A small network was shown many inputs. Here are its activations along a few directions, one row for each input.
Each table varies a few parts of the input and shows all the possible inputs, shuffled.
A made-up example of a description, with smaller parts first: one of 4 places along a line, together with either a single point or one of 9 places around a ring or (one of 3 separate values, together with one of 5 places around a ring).
Shared parts are said once, and a part with two or three values counts as separate values.
In the rows, zero is written as 128.

Other details of the inputs vary at random and push rows far along two fixed directions, the same in every table; ignore that.
These rows show it; all are for the same input, with only those details redrawn:
[137 132 119 117 119 116 122 124 135 124 123]
[136 125 120 117 115 121 122 121 129 129 119]
[130 197 141 134 205  97 119 189 179  44 229]

Rows:
r1: [135 139 130 119 119 117 121 117 135 122 119]
r2: [137 138 130 118 118 114 134 121 131 120 117]
r3: [145 138 111 133 131 122 127 131 137 138 115]
r4: [139 139 126 116 118 110 137 128 129 131 123]
r5: [117  88 161 138 140 164 126 149  78 140 160]
r6: [109 131 115 132 117 125 132 125 138 135 109]
r7: [145 135 120 132 125 127 139 126 130 141 109]
r8: [144 136 112 133 130 128 123 125 141 128 114]
r9: [109 109 122 143 106 135 129 118 123 150 112]
r10: [144 142 123 135 129 126 135 122 138 125 108]
r11: [141 135 124 135 125 134 123 116 135 132 105]
r12: [113 134 113 127 119 126 136 116 135 142 119]
r13: [ 86  87 157 144 155 164 134 133  87 141 154]
r14: [ 86  93 159 145 148 171 136 135  91 145 157]
r15: [ 97  97 176 148 148 165 146 141 104 133 153]
r16: [137 132 119 117 119 116 122 124 135 124 123]
What do these inputs look like to the network? -> either a single point or one of 5 places along a line or (one of 2 separate values, together with one of 5 places around a ring)
Which of the alternatives is r15? -> a single point
List by row number the other inputs of the same sort as r12. -> r6, r9, r13, r14
Which other rows does r8 become when the choice among 2 separate values takes its other values? List them by row number. -> r16

Rows:
r17: [122 152 108 141 176 130 127 140 149 115 143]
r18: [ 84 115 130 147 121 136 144 124 117 150 119]
r19: [118 120 151 110 121 139 140 113 102 138 125]
r20: [127 134 115 114 145 103 113 153 139 109 169]
r21: [135 116 143 137 126 161 115 113 115 126 110]
r22: [153 154 120 134 136 127 113 154 135  99 159]
r23: [154 141  78  73  62  64 143  56 151 170  28]
r24: [113 118 128 154 130 150 151 133 114 143 106]
r25: [155 145 119 132 136 118 112 165 138 105 160]
r26: [121 115 153 118 108 135 144 121 104 134 127]
r27: [149 105 144 124 133 134 141 132 105 147 119]
r28: [ 92 156 126 143 150 112 136 142 156 127 158]
r29: [122 108 126 121 100 141 116 127 102 131 138]
r30: [123 153 120 113 141 119 111 140 135 101 166]
r31: [150  98 118 127 125 140 112 139 103 145 129]
r32: [148 120 151 131 116 147 142 127 102 135 118]
r33: [116 133 135 125 151 108 119 139 156  98 153]
r34: [125 143 115 113 150 110 111 139 133 105 168]
r35: [ 90 112 128 140 123 147 143 117 132 163 131]
r36: [128 147 147 117 136 101 143 152 141 106 159]
r37: [124  99 126 120 100 132 115 139 105 137 139]
r38: [145 144 139 144 142 123 118 152 154  94 144]
r39: [111 120 128 160 129 147 142 131 116 152 110]
r40: [115 120 129 156 129 148 135 128 120 163 118]
r41: [118 139 141 131 134 112 120 145 156  93 153]
r42: [126 141 141 111 153  98 142 146 141 112 159]
r43: [150 111 151 130 116 137 142 138 105 141 119]
r44: [181 146  76  86  69  75 141  62 150 171  19]
r45: [138 106 138 137 136 151 116 112 114 129 112]
r46: [117 117 126 152 131 158 141 124 130 164 122]
r47: [112 152 140 124 146 124 116 126 151  90 150]
r48: [111 107 146 133 106 146 121 114 119 121 122]
r49: [145 117 123 126 121 156 110 126  99 137 126]
r50: [183 240  81  91 132  41 138 116 218  89 100]
r51: [148 107 118 126 130 146 110 125  97 140 128]
r52: [111 101 140 125 128 140 118 105 115 128 121]
r53: [139 112 145 145 114 157 119 120 117 122 113]
r54: [ 95 147 110 128 168 119 129 134 150 114 153]
r55: [ 86 113 129 142 122 139 153 126 115 142 115]
r56: [139  96 138 138 131 145 118 125 120 134 113]
The inputs of r18 and r39 match in every part but one. If r20 is changed in the same way as r18 into r39, which row does it become? -> r31
The inputs of r27 and r42 match in every part but one. If r43 is changed in the same way as r27 into r42, which row does it become? -> r36
What do these inputs look like to the network? -> one of 2 separate values, together with either a single point or one of 4 places along a line or (one of 3 separate values, together with one of 5 places around a ring)
Which other rows does r24 become when the place on the line of 4 takes its other values? List them by row number. -> r39, r40, r46
Which other rows does r24 become when the choice among 2 separate values takes its other values? List them by row number. -> r55
Which other rows does r37 become when the choice among 3 separate values takes its other values? List them by row number. -> r36, r41
Which other rows does r49 become when the place on the ring of 5 takes its other values? List them by row number. -> r22, r25, r31, r51

Rows:
r57: [113 124 155 171 181 177 116 208  96 100 234]
r58: [112 111 122 146 152 167 120 131 107 150 140]
r59: [ 94  85 113 113  62 129 137  72 116 173  64]
r60: [118  82 101 144  72 141 116  91 122 176  46]
r61: [ 88 117 168 181 198 184 115 177 118  87 219]
r62: [179 171  93 117 143  71 110 146 195  98 135]
r63: [152 107 161 129 143 151 136 141  90 126 128]
r64: [138 191  77 132 156  76 124 131 189 119 128]
r65: [153 172 112  93 136  49 127 142 194  90 152]
r66: [149 112 159 132 135 159 130 127  89 116 134]
r67: [157  98 170 137 137 148 140 143 106 135 134]
r68: [130  91 124  86  48 129 110  74  95 162  74]
r69: [110 104 127 148 146 169 120 133 115 138 135]
r70: [102  93 104 100  78 129 140  75 103 192  67]
r71: [103 106 137 125 107 139 135 152  92 142 162]
r72: [121  91 151 107 132 133 124 138  88 125 148]
r73: [101 139 186 166 214 181 148 177 103 104 212]
r74: [123  95 129 142  72 138 146  87 119 174  36]
r75: [104 170 105 117 118  62 131 124 195 100 118]
r76: [113 183  94 107 140  57 142 120 181 122 132]
r77: [143 194 105 122 142  90 149 122 192 107 107]
r78: [166 194  95 110 128  88  91 130 184  81 139]
r79: [145 121 170 130 122 165 120 126  95 119 137]
r80: [136 190 109 133 129  89 147 116 195 102 105]
r81: [ 85 101 144 123 135 149 137 126 110 136 145]
r82: [160  84  95 112  73 145 103  81  93 162  61]
r83: [146 177 100  86 125  64 118 119 169  81 140]
r84: [134 122 147 147 118 157 148 155  94 143 142]
r85: [116 121 154 153 153 152 154 130 102 154 129]
r86: [147  94 133 131 143 154 106 145  92 127 137]
The inputs of r79 and r68 match in every part but one. If r85 is changed in the same way as r79 into r68, which row does it become? -> r76
What do these inputs look like to the network? -> one of 3 separate values, together with either a single point or one of 4 places along a line or one of 5 places along a line
Start at r75 and move only the place on the line of 5, one step at a time. The first step leads to r59. Which rows follow, in order? -> r81, r70, r76
Which other rows does r82 become when the choice among 3 separate values takes its other values? List them by row number. -> r66, r83
List by row number the other rows that have the choice among 3 separate values in common with r57. -> r58, r60, r61, r62, r64, r69, r78, r82, r86

Rows:
r87: [124 138 110 129 118 100 110 121 157 111 120]
r88: [166 149 123 106 114  94 137 139 133 120 126]
r89: [129  95 161 145 172 189 104 140  85 119 166]
r90: [127 117 146 105 145 136 112 122 110 112 152]
r91: [117 120 164 136 137 128 136 133 121 115 138]
r92: [158 159 120  94 131  94 128 102 152 111 110]
r93: [ 85  93 143 151 165 172 125 148  85 132 176]
r94: [ 93 148 137 127 179 121 136 158 130 100 188]
r95: [122 116 130 148 146 150 127 145 134 128 139]
r96: [113  97 184 166 159 173 132 150  93 119 155]
r97: [136 146 113 141 127 111 114 126 159 115 108]
r98: [147 152 156 134 189 141 122 147 132  87 174]
r99: [148 159 106 125 126  97 146 123 176 125  98]
r100: [162 126 143 136 136 139 132 156 106 125 144]
r101: [141 168  99 132 109 113 119 120 170 110 103]
r102: [106 130 142 129 153 132 152 132 112 132 142]
r103: [121  79 124 115  59 140 150  75  88 211  50]
r104: [124 158  86 121 115  90 121 120 168 136 123]
r105: [157 121 128 139 135 144 114 159 108 125 147]
r106: [125 155  91 134 144 115 130 125 150 133 112]
r107: [125 163 110 106  97  93 126 115 165 106 114]
r108: [133  91 122 109  37 138 143  65 101 180  31]
r109: [118 117 153 129 141 134 149 139 127 126 143]
r110: [164 148  88 109 106  89 111 137 148 118 126]
r111: [125 134  99 122 122 106 123 128 163 122 126]
r112: [114 151 112 112 119  95 132 125 151 137 133]
r113: [116 133 134 145 160 144 148 136 116 134 134]
r114: [116 130 127 152 145 147 125 143 126 143 146]
r115: [122 134 143 149 147 143 143 140 124 143 143]
r116: [126 149 103 102 113  83 135 121 172 121 115]
r117: [132 114 130 120 148 145 101 123 114 112 153]
r118: [105 114 153 129 131 125 121 135 121 113 146]
r119: [124  73 153 145  79 188 138  97  74 171  74]
r120: [106  60 134 136  68 182 116  96  74 166  91]
r121: [155 142 112  99 108  91 121 141 133 119 134]
The inputs of r99 and r95 match in every part but one. If r113 is changed in the same way as r99 into r95, which row does it become? -> r106
What do these inputs look like to the network? -> one of 5 places around a ring, together with either one of 2 separate values or one of 5 places along a line
Which other rows does r116 become when the place on the line of 5 takes its other values? List them by row number. -> r94, r107, r112, r118
Which other rows does r87 become when the place on the line of 5 takes its other values? List them by row number. -> r93, r104, r111, r120
Which other rows does r98 become when the choice among 2 separate values takes its other values? List them by row number. -> r100
